These are the activations of a small neural network, seen along a few directions. Each row is one input.
Each table varies a few parts of the input and shows all the possible inputs, shuffled.
Descriptions start from the smaller parts, as in this example, which fits no table here: one of 5 places around a ring, together with either a single point or one of 9 places along a line or (one of 2 separate values, together with one of 6 places along a line).
Shared parts are said once, and a part with two or three values counts as separate values.
In the rows, 128 means zero.

Other details of the inputs shift rows strongly along two fixed directions, in all tables alike. That doesn't count.

Table:
r1: [156  84 175 156 152 113 114 147 167 118 105 136]
r2: [ 50 135  88 157 121 135 201 111  96 154 160  68]
r3: [118  58 145 149 175  70 149 170 179 119 156  67]
r4: [ 51  91  77 169 129 130 230 111  97 143 175  52]
r5: [105 212  72 121  84 180 131  78  81 173 140 148]
r6: [168 192 155 125 109 156  30 114 131 151 103 193]
r7: [166 134 157 137 127 108  80 127 112 127 127 152]
r8: [131  70 152 150 153 113 156 147 166 110 107 120]
r9: [144 161 168 116 123 128  46 142 155 127  85 174]
r10: [ 98 146  68 135 105 151 173  93  65 151 183 103]
r11: [104  82 134 111 151 110 160 163 166  90 113  99]
r12: [140 165  87  93 105 154 123 105 102 129 142 159]
r13: [ 60 125  81 135 119 139 205 119  90 141 166  61]
r14: [159 171 154 128 117 154  69 118 139 149 102 167]
r15: [161  77 167 135 151 110 101 153 155 105 118 135]
r16: [171 135 153 120 145 108  77 154 171 138 130 120]
r17: [172 136 158 135 128 117  88 130 118 130 119 146]
r18: [150 204  98  79  93 171  72 102 110 138 122 184]
r19: [156 190 162 119 106 141  19 129 124 142 100 180]
r20: [109  73 138 133 153 110 155 148 170 101 119 115]
r21: [159 147 153 118 121 137  49 130 131 127 121 168]
r22: [120 167  82 122 103 136 147  92  54 150 177 116]
r23: [148 114 122 101 134 137 132 135 143 106 119 145]
r24: [119 157 132 105 120 133  98 133 139 125 111 149]
r25: [128  52 165 144 161 103 133 164 170 100 119 102]
r26: [102  94 116 126 140 130 184 136 153 117 125 102]
r27: [164 129 157 132 129 127  79 132 150 122 102 176]
r28: [ 68 126  93 135 120 128 171 122  93 136 165  79]
r29: [128 105 150 137 141 130 128 142 166 122  98 133]
r30: [122 124 123 157 126 131 140 113 117 142 141 127]
r31: [103 169  47  97 100 144 191  86  58 138 175 112]
r32: [114 167  57  95 104 149 194  95  69 137 162 110]
r33: [ 93  60 168 164 164  95 164 166 175 110 111  79]
r34: [ 97  88 155 143 149 109 155 159 169 112 101 101]
r35: [119  39 154 170 162  99 174 156 156 106 129  86]
r36: [115 182  85 142 101 140 158  81  61 166 164 120]
r37: [122  92 154 104 149 103 106 166 173  87 104 131]
r38: [166 119 163 129 139 108 108 139 144 116 100 150]
r39: [151  78 169 157 148 104  97 148 150 112 121 138]
r40: [158 152 141 126 121 117  95 117 117 131 116 162]
r41: [134 167 123 131 107 158 104 111 112 154 125 139]
r42: [162 201 110  73  99 176  73 110 120 136 110 185]
r43: [113  87 113 129 139 126 191 132 143 116 132 108]
r44: [128  48 148 135 166  81 190 158 162  87 122  95]
r45: [136 155 157 131 118 135  78 137 133 136 105 140]
r46: [145  72 154 138 154  90 140 149 132 102 135 105]
r47: [ 99 158  63 118 103 158 185  92  87 148 161 123]
r48: [ 83 181  76 107 102 162 174 108 101 149 138 109]
r49: [150 176 125 133 110 138 121 101  90 156 136 139]
r50: [186 153 157  99 125 113  61 128 136 115 105 188]
Description of these inputs: one of 2 separate values, together with either a single point or (one of 4 places along a line, together with one of 6 places along a line).
The inputs of r7 and r17 match in every part but the choice among 2 separate values. If r12 is changed in the same way as r7 into r17, which row does it become?
> r23
The inputs of r6 and r14 match in every part but the choice among 2 separate values. If r37 is changed in the same way as r6 into r14, which row does it become?
> r11
A walk changes only the place on the line of 4. It starts at r34 and steps to r29. List the rest of the walk in order.
> r8, r38
A walk changes only the place on the line of 6. It starts at r28 and steps to r19. List the rest of the walk in order.
> r2, r9, r24, r37
Which other rows does r43 become when the choice among 2 separate values takes its other values? List them by row number.
> r47
Which other rows does r15 become when the place on the line of 4 takes its other values? List them by row number.
> r13, r25, r46

Table:
r51: [114  38 170 166 169  81 159 168 163 104 127  84]
r52: [117 134 135 123 123 133 113 131 131 120 114 128]
r53: [ 98 164  94 140 114 141 146 108 103 164 151 104]
r54: [166 176 126 107 105 141  79 120 104 140 132 165]
r55: [125 136 137 138 125 138 120 131 154 136 107 137]
r56: [ 97 122  95 126 126 144 171 122 124 125 136 121]
r57: [ 90 130 102 133 121 138 173 118 116 127 126 113]
r58: [159  91 171 113 145 109  93 161 182  94  85 162]
r59: [169 104 178 153 146 110  79 143 158 126 102 150]
r60: [127 125 103 123 128 123 166 120 109 123 155 105]
r61: [120 133 144 127 125 135 117 135 141 131 119 123]
r62: [111 121 113 149 123 129 165 110  94 133 144 112]
r63: [101 102 134 140 141 104 145 139 132 115 131 103]
r64: [153 162 144 109 120 131  62 127 133 126 124 167]
r65: [134 155 122 140 115 144 131 104  95 154 140 135]
r66: [131 182 125 116 106 160 106 111 120 148 112 160]
r67: [119 153 103 100 109 147 131 120 112 138 130 131]
r68: [170  97 178 130 147 103  68 159 161 101 112 156]
r69: [168 150 141  90 128 139  78 138 148 116 105 162]
r70: [ 86 127  89 148 119 132 189 114  82 139 161  84]
r71: [119  47 146 128 172  99 181 162 179  85 113 106]
r72: [167 163 131  93 127 126  75 126 132 127 116 162]
r73: [ 74 123  73 126 121 148 191 114 104 138 158  86]
r74: [136 133 131 112 126 116 111 133 132 125 129 137]
r75: [134 146 106 131 114 143 132  99  95 139 150 140]
r76: [143 145 106 122 111 136 137 103  94 139 142 139]
r77: [101  48 164 161 162 100 157 166 187 105 116  79]
r78: [153 178 131 133 110 144  77 115 111 161 126 150]
r79: [134 119 100 129 127 125 178 109 106 128 152 113]
r80: [125 137 146 133 134 120 109 136 135 133 129 127]
Describe the family of inputs behind these rows.
> one of 5 places along a line, together with one of 6 places along a line
Which other rows does r79 become when the place on the line of 5 takes its other values? List them by row number.
> r60, r69, r71, r72
A walk changes only the place on the line of 6. It starts at r59 and steps to r65. List the rest of the walk in order.
> r62, r75, r76, r79
